These are the activations of a small neural network, seen along a few directions. Each row is one input.
In each table, some parts of the input vary, and every possible input appears once, in random order.
Descriptions start from the smaller parts, as in this example, which fits no table here: one of 3 separate values, together with either a single point or one of 9 places along a line or (one of 5 places around a ring, together with one of 6 places along a line).
Shared parts are said once, and a part with two or three values counts as separate values.
(in the rows, 128 means zero)

Other details of the inputs shift rows strongly along three fixed directions, in all tables alike. That doesn't count.

Table:
x1: [135 153 115  88 148 202 165 107  76 157  76 145 118 115]
x2: [112 100 128 149 110 140  92 128 144 130 122 127 126 137]
x3: [166  87 131 130 124 182 180 126  73 150 110  96 137 139]
x4: [ 99 236  91 116 146  67 144  95 154 109 149 163 118  86]
x5: [119 166 120 125 146  95  77 140 161 116 122 185 117 125]
x6: [145  41 154 134  78 110  78 170 148 128 130 144 146 168]
x7: [113 150 135 123 139  89  99 130 159 122 150 145 139 115]
x8: [ 90 129 159 156 125  68  97 140 195 106 193  85 127 118]
x9: [ 99 160 134 124 133 126 166 107 117 116 176 100 124 113]
x10: [167 110 123 137 112 133 151 119 118 140 119 108 135 139]
x11: [115 114 128 152 131 130 164 140 113 101 170  80 115 121]
x12: [139 170 102  89 139 139 140 109 112 154  83 186 144 110]
x13: [120  76 154 147 122 124  72 175 152 119 127 134 111 155]
x14: [130 100 141 134 130 167 163 132  94 121 134  89 125 138]
x15: [157 132 115 109 159 184 179 108  76 155  87 131 134 113]
x16: [108 203 119 143 140  74 143 103 167  95 170  96 126 114]
x17: [139 152 120  99 140 131  83 134 141 139  68 209 132 151]
x18: [128 121 124 156 113 128 161 142 112 105 164  80 117 131]
x19: [125  78 147 122 110 153 156 131  94 143 130  85 126 122]
x20: [156 153 116  92 141 121  72 127 141 148  64 223 142 126]
x21: [127 143 125 136 133 115 185  96 115 125 158  72 131 102]
x22: [127  42 136 154  97 136  51 156 154 136 115 134 127 178]
Each input here is: either one of 2 separate values or (one of 4 places along a line, together with one of 5 places along a line).
Q: List by row number the other inputs of the same sort as x22.
A: x2

Table:
x23: [ 96 245  65 119 197 122 180  56 123 137 125 118 115  81]
x24: [155 164  90 122 196 158  41 116 187 151  31 233 118 133]
x25: [118 120 165 152  93 106  77 173 143  81 179 126 106 176]
x26: [105  62 132 133 113 195 158 133  83 127 129  80 103 166]
x27: [137  82 128 156 126 195 204 163  45 120 163  69 120 151]
x28: [167 111 143  90 103 183 169  82  78 158  63  97 176 120]
x29: [115 234 102  87 118 115 189  30 121 173 157 141 164  72]
x30: [ 89 230  98 144 161  79 148 109 167  77 183 117 118 101]
x31: [170 165 132 188 140  21 155 129 195  93 193  49 123  98]
x32: [102  95  92 126  69  85  53 125 182 136 111 183 131 113]
x33: [160  98 136 184 146  74 130 113 193 135 157  33 131 123]
x34: [164  31 173 131  88 134 205 164 111 121 172  36 170 172]
x35: [134  77 155 178 133 115  99 168 135  75 179  87 122 140]
x36: [ 90 156 129 161 147 107  72 124 191 127 114 152 113 139]
x37: [136 110 146 134 114 138  11 162 152 139  66 178 106 179]
x38: [202  44 139  74 102 186 115 143  53 185  43 233 163 190]
x39: [ 90 160 158  65 161 138  53 146 175 153 100 211 131  88]
x40: [116  93  90 119  70 120 180 121  70 128 137 134 130  95]
x41: [135 195  84  82 155 206 225  94  18 127  85 140 103 106]
x42: [ 79  90 203 116 127  83  97 211 139 117 174 146 117 117]
Q: What do these inputs look like to the network?
A: one of 2 separate values, together with either a single point or one of 4 places along a line or one of 5 places along a line
Q: Which other rows agree with x37 in the choice among 2 separate values? List them by row number.
A: x23, x24, x26, x28, x29, x32, x33, x36, x39
Q: Which other rows does x40 become when the place on the line of 4 takes its other values? List them by row number.
A: x31, x34, x38
